Here are a small network's activations along a few directions, averaged over the inputs that share one value of a field.
Values that are neighbours, or in one group, have similar rows; names and order tell nothing.
(in the rows, 500 means zero)
Strong random noise was added to every row along 2 fixed directions; ignore it. To show where, here is one row again and again, with new noise each time:
[478 511 493 476 459 376 432 436 575 430 595 451]
[586 566 539 543 509 293 449 241 518 474 616 390]
[534 641 339 419 373 269 612 639 527 430 557 478]
[259 399 398 338 357 546 399 833 692 341 552 576]


Values of Gov:
k2: [358 431 475 415 571 580 378 539 418 563 512 437]
k1: [639 447 612 635 620 516 549 408 548 496 414 485]
k10: [913 706 605 774 566 337 736 286 367 600 415 371]
k6: [373 348 586 397 560 618 387 524 379 538 487 471]
k8: [400 285 509 482 563 610 229 267 654 497 667 594]
k9: [636 515 711 731 536 585 515 402 405 485 378 438]
k14: [267 144 873 640 631 789  57 119 820 486 582 485]
k11: [475 482 775 652 734 784 437 295 502 487 441 458]
k3: [284 364 543 465 409 630 283 464 669 448 615 506]
k4: [318 290 490 471 499 867 362 697 476 537 368 579]
k7: [621 511 586 552 576 392 585 245 556 505 588 536]
k13: [343 402 452 334 357 524 289 594 521 507 516 664]
k12: [505 420 789 596 737 745 465 190 391 506 423 471]
k5: [498 556 270 406 503 398 534 580 382 625 526 486]
The values of Gov form a ring.
Going along Gov from k13 by way of its neighbour k8, in what order are k1, k9, k11, k5 met?
> k1, k9, k11, k5
Name the neighbours of k4, in listed order.
> k6, k12
Name the neighbours of k14, in listed order.
> k3, k7

Values of Vapur:
n5: [397 436 458 406 502 463 332 430 470 542 618 458]
n6: [446 508 412 441 537 620 621 816 403 481 349 576]
n3: [646 785 378 470 456 380 865 779 306 511 316 497]
n14: [587 450 786 687 728 698 406 217 509 493 490 457]
n10: [411 501 292 341 287 387 531 731 553 469 577 612]
n12: [284 404 356 337 326 484 478 834 727 360 521 656]
n7: [633 473 772 740 589 588 476 206 473 474 470 399]
n8: [333 389 399 372 486 633 333 599 471 537 547 473]
n13: [583 388 683 664 552 482 408 241 652 480 562 473]
n4: [427 419 412 445 364 506 549 756 712 380 527 595]
n2: [446 481 445 444 462 399 345 364 502 544 603 551]
n1: [586 676 341 440 581 380 638 469 322 618 542 409]
n11: [506 547 466 501 339 504 656 845 617 421 400 581]
n9: [189 370 405 296 437 818 446 950 545 454 327 615]
The values of Vapur form a ring.
Name the neighbours of n2, in listed order.
> n5, n10
Name the neighbours of n14, in listed order.
> n3, n7
Name the neighbours of n1, in listed order.
> n8, n9
Name the neighbours of n4, in listed order.
> n12, n13

Values of Besad:
b2: [410 454 511 449 431 621 569 778 394 424 433 616]
b5: [368 467 346 358 304 392 497 742 651 415 629 625]
b1: [303 308 473 447 417 650 205 507 655 452 539 514]
b4: [505 610 226 355 428 380 638 769 450 549 449 538]
b9: [544 512 502 544 440 525 649 745 616 446 414 553]
b8: [558 510 646 638 574 621 462 369 502 521 497 465]
b6: [433 651 356 357 414 498 743 893 371 507 412 535]
b10: [307 216 818 561 677 874 240 400 674 380 463 557]
b7: [492 521 328 410 390 353 503 542 557 504 529 537]
b3: [389 453 399 398 540 585 484 672 489 509 473 485]
The values of Besad form a line.
Going along Besad from b5 by way of its neighbour b7, in what order are b2, b1, b8, b6 met?
> b1, b6, b2, b8
Name the neighbours of b9, in listed order.
> b10
